These are the activations of a small neural network, seen along a few directions. Each row is one input.
In each table, some parts of the input vary, and every possible input appears once, in random order.
A made-up example of a description, with smaller parts first: one of 2 separate values, together with either a single point or one of 11 places along a line or (one of 4 places along a line, together with one of 5 places around a ring).
Shared parts are said once, and a part with two or three values counts as separate values.
(in the rows, 128 means zero)

Other details of the inputs vary at random and push rows far along two fixed directions, the same in every table; ignore that.

Table:
R1: [104 105 110 139 127 118 121 103 114 131 133 118]
R2: [114 122 107 133 115 121 143 104 142 155 125 119]
R3: [137 128 139 124 127 127  75 168 115  33 149 147]
R4: [111 122 110 136 120 131 134  95 114 122 142 112]
R5: [113 111 125 138 132 130 146 100 115 154 140 117]
R6: [136 128 116 127 117 129  75 130 114  59 123 134]
R7: [ 98 115 125 124 126 125 145 109 136 159 133 122]
R8: [137 134 127 140 132 116  61 174 104  43 130 142]
R9: [112 117 104 136 118 119 130  97 120 126 130 113]
R10: [104 111 107 135 116 117  91 124 126 101 137 129]
R11: [127 134 134 113 126 140 155 111 147 168 114 128]
R12: [199 160 180 133 157 129 146 197 128 142 114 159]
R13: [159 141 139 120 130 131 151 129 156 177 103 138]
R14: [101 119 113 136 127 121 131 120 131 168 125 112]
R15: [ 90 114 121 131 127 135 129 119 114 129 142 102]
R16: [ 90 123 120 127 119 124  96 135 119 101 137 117]
R17: [189 154 160 119 146 143 157 148 136 153 110 151]
R18: [124 135 131 121 126 127 165 117 148 165 123 128]
R19: [204 163 174 104 148 144 153 180 149 130 110 163]
R20: [111 123 119 124 124 134 159 100 132 144 139 110]
Description of these inputs: one of 4 places along a line, together with one of 5 places around a ring.
- The inputs of R11 and R7 match in every part but the place on the line of 4. If R13 is changed in the same way as R11 into R7, which row does it become? => R10
- Start at R14 and move only the place on the ring of 5, one step at a time. The first step leads to R8. Which rows follow, in order? => R12, R15, R16

Table:
R21: [146 136 118 136 126 119  99 134 118  80 131 136]
R22: [111 133 133 140 132 130 115 148 127 139 128 124]
R23: [160 157 150 111 132 128 161 148 151 138 122 141]
R24: [ 53  87  81 134 104 130 120  59 124 131 149  94]
R25: [ 86 123 109 118 110 128 160  90 144 179 124 104]
R26: [150 133 134 130 120 115  80 157 128  77 125 155]
R27: [151 131 160 124 149 134 151 148 119 147 123 127]
R28: [171 136 154 126 135 131 151 138 130 146 118 149]
R29: [123 119 134 135 137 117 130 135 119 118 138 120]
R30: [131 124 123 128 118 121  79 147 129  76 132 147]
R31: [167 161 159 104 136 146 155 152 141 135 117 139]
R32: [131 138 138 140 138 127 128 148 123 121 144 130]
R33: [155 135 141 125 139 138 153 113 122 163 116 129]
R34: [120 121 131 119 133 133 157 113 152 198 112 126]
R35: [104 116 119 136 128 122 145 122 125 174 135 109]
R36: [128 127 140 124 143 133 119 141 105 102 134 133]
R37: [123 117 121 129 118 136  97 121 115  76 141 134]
R38: [158 134 156 131 145 113 149 167 135 145 123 140]
R39: [122 123 133 128 136 142 134 128 107 138 140 112]
R40: [173 143 144 131 136 113 142 147 138 146 114 151]
R41: [153 152 145 111 129 126 171 144 156 163 116 139]
R42: [141 127 137 123 137 130 159 118 147 159 129 134]
R43: [146 137 110 139 117 119  95 147 121  75 124 136]
R44: [145 140 134 120 128 128  94 154 135  56 138 150]
R45: [110 120 126 131 135 127 150 127 130 194 124 108]
R46: [131 136 133 118 131 132 175 112 152 170 126 122]
R47: [ 78 107  99 127 109 142 108  85 118  88 148 107]
R48: [ 69  97  98 139 127 128 184  61 118 217 149  78]
R49: [171 140 149 129 140 129 164 129 131 164 112 142]
R50: [164 154 166 129 149 143 138 170 121 130 130 143]
R51: [137 136 137 115 132 132 124 146 152 142 113 139]
R52: [104 120 120 133 128 111  80 153 111  65 137 138]
R53: [120 121 115 132 130 141 153  82 115 168 121 104]
R54: [139 126 149 132 143 115 159 147 139 178 117 126]
R55: [132 126 113 137 123 117 138 111 129 146 122 122]
R56: [ 53  85  98 141 115 130 131  69  99 129 150  79]
R57: [118 138 123 116 112 129  67 158 136  56 126 139]
R58: [172 139 157 118 144 145 144 143 133 142 120 148]
R59: [175 141 158 120 142 139 142 140 127 143 117 148]
R60: [124 136 121 120 110 124  83 152 133  47 139 141]
R61: [148 133 143 121 135 125 153 139 154 170 115 145]
R62: [154 135 129 134 131 131 144 122 122 135 119 130]
R63: [ 44 102  88 150 108 127 106  86 108 129 154  89]
R64: [152 140 121 137 131 123 139 127 129 128 120 129]
R65: [149 127 137 130 130 119 154 123 139 169 121 141]
R66: [118 132 130 144 126 124 106 153 118  98 145 130]
R67: [130 125 145 130 143 120 138 150 135 163 113 124]
R68: [120 123 132 130 142 116 136 134 117 124 136 131]
R69: [147 146 148 109 134 148 154 131 138 139 122 131]
R70: [128 133 124 120 119 124  86 152 138  71 131 145]
R71: [127 128 132 114 133 150 145 110 132 139 130 123]
R72: [100 112 115 137 128 122 156 111 122 177 143 104]
R73: [144 144 139 117 120 137 102 155 129  54 134 145]
R74: [ 98 108 113 127 122 131 131  95 139 174 121 114]
R75: [126 128 110 135 125 127 135 115 135 169 104 114]
R76: [135 126 145 128 144 126 154 139 117 142 129 135]
R77: [130 128 130 133 125 130  86 160 101  56 150 131]
R78: [ 52  95  91 134 122 123 101  95 108 123 136 101]
R79: [ 84 109  85 138 113 145 120  66 102 123 132  85]
R80: [126 121 119 130 119 125  78 133 119  52 146 141]
R81: [137 136 108 138 115 118  80 147 121  71 121 133]
R82: [169 144 145 130 135 113 135 150 141 151 108 151]
R83: [ 54  93  67 144 101 121 111  52 112 139 133  84]
R84: [125 127 116 132 118 118  67 139 120  77 120 137]
R85: [117 117 120 129 121 124 113 114 132 148 118 127]
R86: [119 134 127 119 119 126 139 125 150 145 122 128]
R87: [139 126 126 128 120 121  88 148 128  71 137 149]
R88: [135 125 139 116 136 148 151 110 132 154 127 126]
R89: [104 124 130 143 130 140 154 113 116 160 142 109]
R90: [167 158 157 109 129 137 149 159 143 116 121 146]
R91: [160 133 142 129 137 122 153 125 136 159 125 142]
R92: [ 69  97  79 142 107 120 103  57 105 107 149  94]
R93: [150 138 119 136 122 132 112 135 115  86 123 130]
R94: [151 156 150 108 129 129 138 161 156 148 105 142]
R95: [118 126 105 135 118 122  81 127 120  95 118 126]
R96: [147 128 143 121 136 140 163 121 140 160 126 136]
R97: [113 124 113 124 115 126  90 132 132  66 140 135]
R98: [155 136 150 126 148 112 145 170 129 134 123 154]
- The inputs of R21 and R83 match in every part but one. If R23 is changed in the same way as R21 into R83, which row does it become? => R25
- What do these inputs look like to the network? => one of 6 places along a line, together with either one of 4 places along a line or one of 9 places along a line
- Which other rows does R26 become when the place on the line of 6 takes its other values? List them by row number. => R28, R59, R65, R85, R91
- Start at R36 and move only the place on the line of 4, one step at a time. The first step leads to R27. Which rows follow, in order? => R39, R50
- Which other rows does R51 become when the place on the line of 9 takes its other values? List them by row number. => R34, R57, R74, R75, R84, R85, R94, R95
- List by row number the other rows that have the place on the line of 6 in common with R56. => R28, R37, R47, R49, R62, R73, R76, R77, R89, R90, R93, R96
- List by row number the other rows that have the place on the line of 6 in common with R66. => R24, R38, R40, R41, R43, R55, R60, R65, R72, R87, R97, R98
